A small network was trained on made-up records. Each row is its average activation on records with the value named, seen along a few directions.
Values that are neighbours, or in one group, have similar rows; names and order tell nothing.
(in the rows, 500 means zero)
Strong random noise was added to every row along 6 fixed directions; ignore it. To show where, here is one row again and again, with new noise each time:
[523 489 528 607 415 518 510 491 442 532 445 489 543 414 372 376 629 644
 536 588 581 411]
[523 366 297 485 634 369 414 482 463 656 635 422 708 371 597 606 448 488
 264 485 353 376]
[483 480 414 527 510 465 532 622 426 589 559 454 524 307 312 295 524 521
 441 307 253 509]
[526 536 403 454 729 493 583 463 654 491 482 414 578 491 730 549 312 515
 466 695 370 473]
[490 359 511 497 327 557 290 360 363 459 554 647 551 514 478 604 725 389
 355 408 765 395]
[508 355 291 458 564 346 386 511 405 662 604 421 695 345 507 546 520 471
 263 386 338 394]
[452 503 439 495 544 481 618 695 447 621 461 395 556 282 407 260 446 640
 523 566 303 527]
[645 557 338 525 570 285 467 319 595 498 330 318 618 524 439 477 615 574
 470 452 346 346]


Values of FUGA:
lela: [618 642 412 531 708 385 555 442 630 385 514 415 429 611 585 615 371 463
 517 409 306 507]
pez: [637 662 548 626 753 643 792 548 777 490 598 438 464 488 624 374 189 579
 647 653 216 511]
sim: [524 408 538 547 433 554 464 620 355 531 668 604 454 416 480 551 457 526
 525 480 584 459]
sig: [450 368 503 525 589 663 548 566 447 662 794 613 600 339 675 572 315 487
 377 682 490 438]
vukot: [471 589 539 379 534 483 533 468 638 525 292 462 500 567 518 409 506 478
 615 625 457 544]
retel: [350 425 653 701 456 625 632 667 387 704 704 528 522 420 494 531 351 750
 492 799 652 563]
genu: [512 513 672 699 579 761 606 389 677 357 843 773 331 565 520 575 376 368
 522 432 500 541]
goko: [399 481 502 296 477 448 442 455 486 541 265 464 557 569 600 579 531 467
 483 654 595 562]
bir: [598 713 433 563 658 350 642 261 781 448 327 301 423 687 435 499 410 489
 587 342 150 542]
kivo: [593 603 576 602 458 576 506 485 536 315 505 556 412 539 377 423 586 453
 612 323 554 484]
lav: [641 490 508 700 470 448 492 393 539 370 608 548 433 578 479 654 500 554
 578 443 589 359]
fimik: [500 550 613 778 332 529 560 479 456 623 484 483 405 483 201 350 636 713
 611 508 580 536]
zasin: [530 610 570 614 511 475 416 373 564 388 560 549 416 734 536 650 564 502
 515 472 693 488]
pozu: [631 557 684 681 507 683 536 472 552 385 616 648 451 543 549 512 489 539
 635 694 744 438]
lupuv: [487 550 546 499 429 527 531 587 472 411 484 503 339 592 374 446 541 451
 582 292 454 581]
nulil: [345 405 604 422 448 467 430 665 391 621 496 505 532 486 566 600 468 577
 476 674 729 582]
The values of FUGA form a ring.
- Name the neighbours of lela, in listed order. => lav, lupuv
- Name the neighbours of goko, in listed order. => vukot, bir
- Name the neighbours of kivo, in listed order. => sim, pozu
- Name the neighbours of retel, in listed order. => fimik, nulil

Values of LET:
sog: [445 596 479 355 604 531 593 413 669 413 299 461 430 705 655 550 369 427
 629 565 417 640]
zik: [537 509 491 507 357 350 368 460 422 531 402 459 504 549 328 510 722 584
 480 407 591 459]
gafor: [568 585 552 633 389 411 473 279 563 510 343 438 551 600 363 514 698 612
 531 547 610 354]
salev: [599 458 621 791 527 660 514 410 543 424 852 637 412 560 469 636 474 498
 473 455 616 421]
vifi: [509 388 356 466 541 333 405 620 373 658 569 440 660 303 474 449 552 531
 356 455 400 379]
babek: [362 392 421 268 437 441 424 753 326 582 517 449 513 417 535 501 440 371
 408 319 442 676]
diz: [440 484 429 467 499 385 446 555 446 627 473 395 546 419 399 502 481 583
 442 422 399 543]
ferir: [603 476 485 567 482 447 508 518 512 454 478 440 528 472 506 540 544 621
 538 620 588 396]
mak: [579 562 516 426 526 520 405 390 558 326 419 528 455 599 610 521 568 403
 532 431 621 478]
tak: [541 480 487 546 501 452 532 514 485 448 564 500 428 516 502 541 436 521
 537 466 468 504]
zan: [556 461 376 568 525 308 364 347 456 679 467 403 709 496 366 532 656 509
 353 375 415 361]
baniv: [490 367 553 426 427 686 296 434 423 388 697 782 493 561 607 664 628 196
 329 318 727 458]
neni: [441 503 520 412 555 657 581 515 524 464 430 533 522 486 650 501 390 496
 572 685 542 552]
bulu: [640 583 624 869 539 598 672 449 573 505 695 577 401 412 279 313 491 638
 576 454 359 379]
dori: [322 508 578 432 484 608 584 604 475 526 477 519 422 485 625 489 349 539
 548 757 608 639]
rugev: [467 492 531 536 489 595 639 544 535 548 575 564 527 431 519 439 402 499
 526 633 432 526]
The values of LET form a ring.
- Name the neighbours of babek, in listed order. => zik, tak
- Name the neighbours of gafor, in listed order. => sog, zan
- Name the neighbours of mak, in listed order. => vifi, ferir
